A small network was shown many inputs. Here are its activations along a few directions, one row for each input.
In each table, some parts of the input vary, and every possible input appears once, in random order.
A made-up example of a description, with smaller parts first: one of 6 places along a line, together with either a single point or one of 9 places around a ring or (one of 3 separate values, together with one of 5 places around a ring).
Shared parts are said once, and a part with two or three values counts as separate values.
(in the rows, 128 means zero)

Other details of the inputs shift rows strongly along two fixed directions, in all tables alike. That doesn't count.

A family of inputs:
R1: 113 120 109 101 140 96 134 163 53 104 103 109 126 129 123
R2: 137 119 130 141 88 134 92 127 241 152 131 201 124 116 136
R3: 110 121 97 116 99 112 112 143 124 122 109 131 127 125 114
R4: 134 127 184 141 151 184 162 116 144 127 191 70 147 133 125
R5: 124 143 91 130 116 103 136 130 88 115 111 142 117 122 130
R6: 142 138 108 107 166 108 143 146 62 115 92 120 122 128 130
R7: 126 116 197 117 155 180 154 138 127 99 198 33 157 138 123
R8: 137 121 134 124 152 114 124 138 122 129 116 136 121 130 131
R9: 137 128 104 118 126 113 121 124 136 135 96 153 124 124 122
R10: 121 127 114 149 59 125 83 102 218 146 138 194 123 119 139
R11: 130 124 138 128 146 115 125 137 118 128 112 134 124 127 133
R12: 130 125 116 122 143 128 126 124 120 130 108 128 121 132 129
R13: 119 127 123 152 60 129 89 105 232 162 144 192 128 121 126
R14: 120 136 86 115 148 104 133 133 58 122 72 128 115 128 129
R15: 130 132 171 141 130 168 152 114 156 129 184 88 141 132 130
R16: 135 128 99 111 141 115 129 128 100 127 89 137 121 127 131
R17: 125 141 94 118 156 96 132 149 55 118 77 136 115 127 130
R18: 123 132 118 127 138 138 141 119 92 132 125 109 130 131 127
R19: 127 133 117 148 79 113 94 120 185 136 137 188 125 122 139
R20: 128 131 135 144 84 137 110 98 194 136 157 148 132 123 124
R21: 129 130 108 131 111 91 121 128 104 122 112 158 118 126 135
R22: 133 134 111 116 169 120 152 143 67 115 102 108 116 131 123
R23: 126 134 120 127 147 125 140 138 102 123 108 123 121 125 127
R24: 124 132 112 127 126 95 132 135 86 131 110 144 120 131 133
R25: 132 126 168 139 134 171 145 104 156 137 175 88 146 133 116
R26: 117 136 98 131 104 115 119 119 119 139 113 148 121 126 133
R27: 122 116 176 122 139 175 152 139 140 105 186 53 148 131 121
R28: 128 140 128 130 136 123 142 130 92 125 135 114 131 133 132
R29: 135 124 182 131 157 173 151 107 148 124 163 67 144 135 118
R30: 141 125 113 112 148 98 126 143 101 127 93 148 119 124 133
R31: 131 120 129 147 95 123 78 132 229 153 126 207 120 123 137
R32: 121 112 175 118 135 178 143 125 139 109 179 45 149 136 124
R33: 130 127 104 125 129 113 118 126 135 136 98 152 119 129 119
R34: 124 137 100 131 131 107 128 140 85 133 107 150 125 128 129
R35: 136 116 188 141 143 160 143 118 152 136 181 98 145 136 131
Each input here is: one of 5 places along a line, together with either a single point or one of 6 places along a line.
Question: The inputs of R7 and R27 match in every part but the place on the line of 5. If R28 is changed in the same way as R7 into R27, which row does it become?
Answer: R15
Question: Change only the place on the line of 6 in R5. List by row number the other rows that result.
Answer: R2, R4, R15, R22, R23
Question: Change only the place on the line of 5 in R14. List by row number the other rows that result.
Answer: R11, R17, R23, R29
Question: List by row number the other rows that have the place on the line of 5 in common with R32.
Answer: R10, R12, R14, R16, R18, R26
Question: List by row number the other rows that have the place on the line of 5 in common with R33.
Answer: R3, R9, R13, R20, R25, R29

A family of inputs:
R36: 112 112 145 154 88 153 102 129 218 157 159 147 130 126 121
R37: 119 133 163 136 122 155 137 133 129 124 172 92 150 138 137
R38: 115 132 98 134 131 130 124 138 94 140 111 132 120 130 133
R39: 133 123 112 113 148 119 131 153 108 138 97 147 123 122 145
R40: 115 117 150 146 109 163 116 125 185 148 161 133 131 129 124
R41: 135 125 108 107 155 113 117 158 117 129 91 151 121 130 117
R42: 110 116 102 132 57 104 72 138 196 136 122 207 121 110 129
R43: 133 135 105 129 110 103 129 130 89 119 124 146 126 130 134
R44: 113 128 105 122 137 133 135 131 93 128 101 120 124 127 115
R45: 102 139 105 126 121 115 129 146 95 128 120 137 122 125 122
R46: 137 134 155 146 141 165 150 108 131 137 164 96 126 134 129
R47: 128 129 113 126 121 101 136 124 76 124 131 130 134 133 130
R48: 122 136 100 140 128 113 134 115 92 150 114 140 117 132 124
R49: 128 119 158 127 133 157 137 129 118 115 177 83 151 138 136
R50: 126 138 105 136 135 135 140 118 115 123 113 128 123 122 121
R51: 139 130 150 133 94 137 109 102 194 130 154 137 128 123 136
R52: 120 138 145 157 97 148 118 120 203 136 175 150 130 120 134
R53: 124 139 102 139 139 127 145 131 89 123 120 124 116 128 126
R54: 113 117 103 121 106 101 121 152 95 116 122 131 131 129 120
R55: 114 120 107 120 110 109 122 149 89 115 124 141 130 131 126
R56: 118 108 148 129 93 154 107 113 217 134 148 142 130 133 129
R57: 142 130 103 109 159 119 114 152 116 131 91 147 123 132 129
R58: 119 147 104 138 110 103 137 143 94 115 121 143 125 129 131
R59: 160 128 169 116 189 150 156 117 119 129 150 85 141 141 117
R60: 138 135 152 129 150 166 152 107 137 113 146 77 144 128 118
R61: 126 149 107 138 108 103 135 134 88 126 118 144 124 131 133
R62: 113 117 96 137 73 115 79 129 209 151 93 191 127 117 115
R63: 120 125 92 112 125 119 122 127 106 123 96 127 120 134 137
R64: 137 121 145 141 87 150 108 91 227 142 150 156 124 130 135
R65: 108 143 96 132 112 116 116 140 113 138 119 152 122 123 135
R66: 151 126 188 134 197 142 156 127 110 107 146 88 131 136 139
R67: 152 120 176 124 167 149 161 120 131 141 154 100 140 131 136
R68: 138 110 168 112 170 150 162 148 115 123 142 75 137 127 126
R69: 117 120 104 115 109 101 118 146 98 109 117 125 124 118 117
R70: 130 135 108 122 125 110 136 133 88 99 126 123 124 117 127
R71: 117 147 104 135 122 105 136 121 90 140 126 141 125 127 125
R72: 119 143 109 137 108 95 132 128 87 136 121 145 130 133 129
R73: 146 137 154 130 143 165 145 95 141 128 143 86 141 130 119
R74: 134 124 150 132 94 129 107 95 194 139 157 137 134 127 133
R75: 122 135 94 117 131 129 117 126 108 132 89 128 131 126 126
R76: 113 125 164 143 94 151 121 135 176 132 172 128 144 133 128
R77: 129 115 131 126 156 92 112 154 112 126 87 152 115 129 132
R78: 126 116 113 115 133 113 125 156 128 140 93 168 118 119 135
R79: 108 125 155 144 102 149 121 132 185 138 171 120 135 125 120
R80: 110 122 98 126 126 123 129 135 106 131 95 125 122 124 111
R81: 153 121 198 134 194 134 150 113 109 128 148 93 135 142 138
R82: 128 139 97 137 119 125 125 111 120 141 98 155 118 122 122
R83: 130 139 114 120 122 114 133 123 115 105 121 118 120 122 132
R84: 121 108 150 131 77 135 91 120 228 131 156 137 131 121 127
R85: 130 147 160 140 139 157 156 113 119 126 174 88 133 130 128
R86: 127 128 151 127 164 177 152 116 105 125 147 64 143 134 125
R87: 121 118 153 118 106 144 114 121 172 119 154 110 134 126 128
R88: 140 115 197 123 196 148 147 137 106 113 144 80 134 139 134
R89: 130 137 102 121 132 114 129 103 103 141 95 134 130 128 117
R90: 145 119 161 139 132 151 134 132 202 138 150 150 130 118 143
R91: 135 138 105 123 113 104 126 125 94 114 118 140 118 117 129
R92: 138 130 148 117 163 157 172 109 100 95 150 55 130 139 127
R93: 139 125 157 117 154 150 163 89 109 121 155 64 136 145 124
R94: 134 124 146 133 106 126 120 107 151 130 163 129 136 123 129
R95: 135 123 130 127 165 104 110 147 105 129 90 156 118 131 150
R96: 123 132 98 109 117 107 111 134 102 116 104 123 122 126 139
R97: 130 121 147 148 91 141 117 122 188 122 174 149 140 124 136
R98: 106 132 108 129 104 101 128 155 95 122 116 129 129 130 120
R99: 149 137 102 119 157 109 127 147 120 121 95 157 117 126 124
R100: 124 134 101 132 131 117 135 104 97 145 102 139 123 128 119
R101: 148 132 136 134 163 97 122 133 105 129 92 163 110 129 144
R102: 136 121 107 108 153 109 118 160 121 127 89 140 121 129 111
R103: 151 131 105 135 105 107 84 131 212 155 98 222 113 121 129
R104: 115 117 94 110 117 107 124 134 113 118 93 122 117 131 119
R105: 119 130 107 113 138 130 131 130 97 123 98 112 132 127 113
R106: 132 124 161 115 147 158 145 126 99 103 172 60 146 129 132
R107: 146 132 117 121 146 112 144 139 107 138 98 153 116 119 139
Question: The inputs of R89 and R75 match in every part but one. If R48 is changed in the same way as R89 into R75, which row does it become?
Answer: R38
Question: The inputs of R58 and R72 match in every part but one. If R52 is changed in the same way as R58 into R72, which row does it become?
Answer: R71
Question: Describe the family of inputs behind these rows.
Answer: one of 6 places along a line, together with either one of 3 separate values or one of 9 places around a ring
Question: A walk changes only the place on the ring of 9. It starts at R69 and steps to R84. List the rest of the walk in order.
Answer: R104, R62, R80, R36, R79, R98, R54
Question: A walk changes only the place on the line of 6. It starts at R81 and steps to R101. List the rest of the walk in order.
Answer: R66, R95, R88, R77
Question: Change only the choice among 3 separate values in R103. List by row number the other rows that result.
Answer: R101, R107

A family of inputs:
R108: 119 126 120 136 102 99 112 144 132 135 129 166 126 125 131
R109: 129 130 168 146 123 151 133 137 155 127 180 121 137 128 139
R110: 137 120 90 127 80 94 72 129 220 148 83 232 112 113 135
R111: 119 150 72 128 127 115 148 109 56 133 91 124 118 127 116
R112: 129 125 153 128 120 128 126 123 135 108 154 108 133 131 133
R113: 139 121 153 123 105 136 125 119 167 113 164 118 137 127 132
R114: 150 138 155 149 137 155 132 85 178 150 150 135 132 131 131
R115: 107 122 102 132 103 116 110 146 141 144 110 159 126 125 115
R116: 109 138 88 126 134 122 136 156 80 128 99 131 121 125 123
R117: 127 122 129 111 126 150 137 123 135 112 140 85 137 127 115
R118: 142 122 158 120 164 139 137 122 129 115 128 97 130 131 128
R119: 110 126 92 117 114 113 113 136 114 119 96 132 120 124 119
R120: 140 116 166 136 146 142 125 131 172 144 144 135 132 131 127
R121: 129 151 105 140 112 106 142 102 89 131 126 139 120 128 134
R122: 129 117 172 134 121 147 125 122 154 125 175 107 144 133 139
R123: 110 127 88 110 136 114 129 145 63 123 89 112 124 131 123
R124: 140 121 150 116 174 137 144 130 97 125 121 96 131 135 133
R125: 139 133 142 125 183 141 156 145 88 124 124 105 124 132 132
Question: The inputs of R118 and R112 match in every part but one. If R114 is changed in the same way as R118 into R112, which row does it become?
Answer: R121
Question: Describe the family of inputs behind these rows.
Answer: one of 3 separate values, together with either a single point or one of 5 places along a line
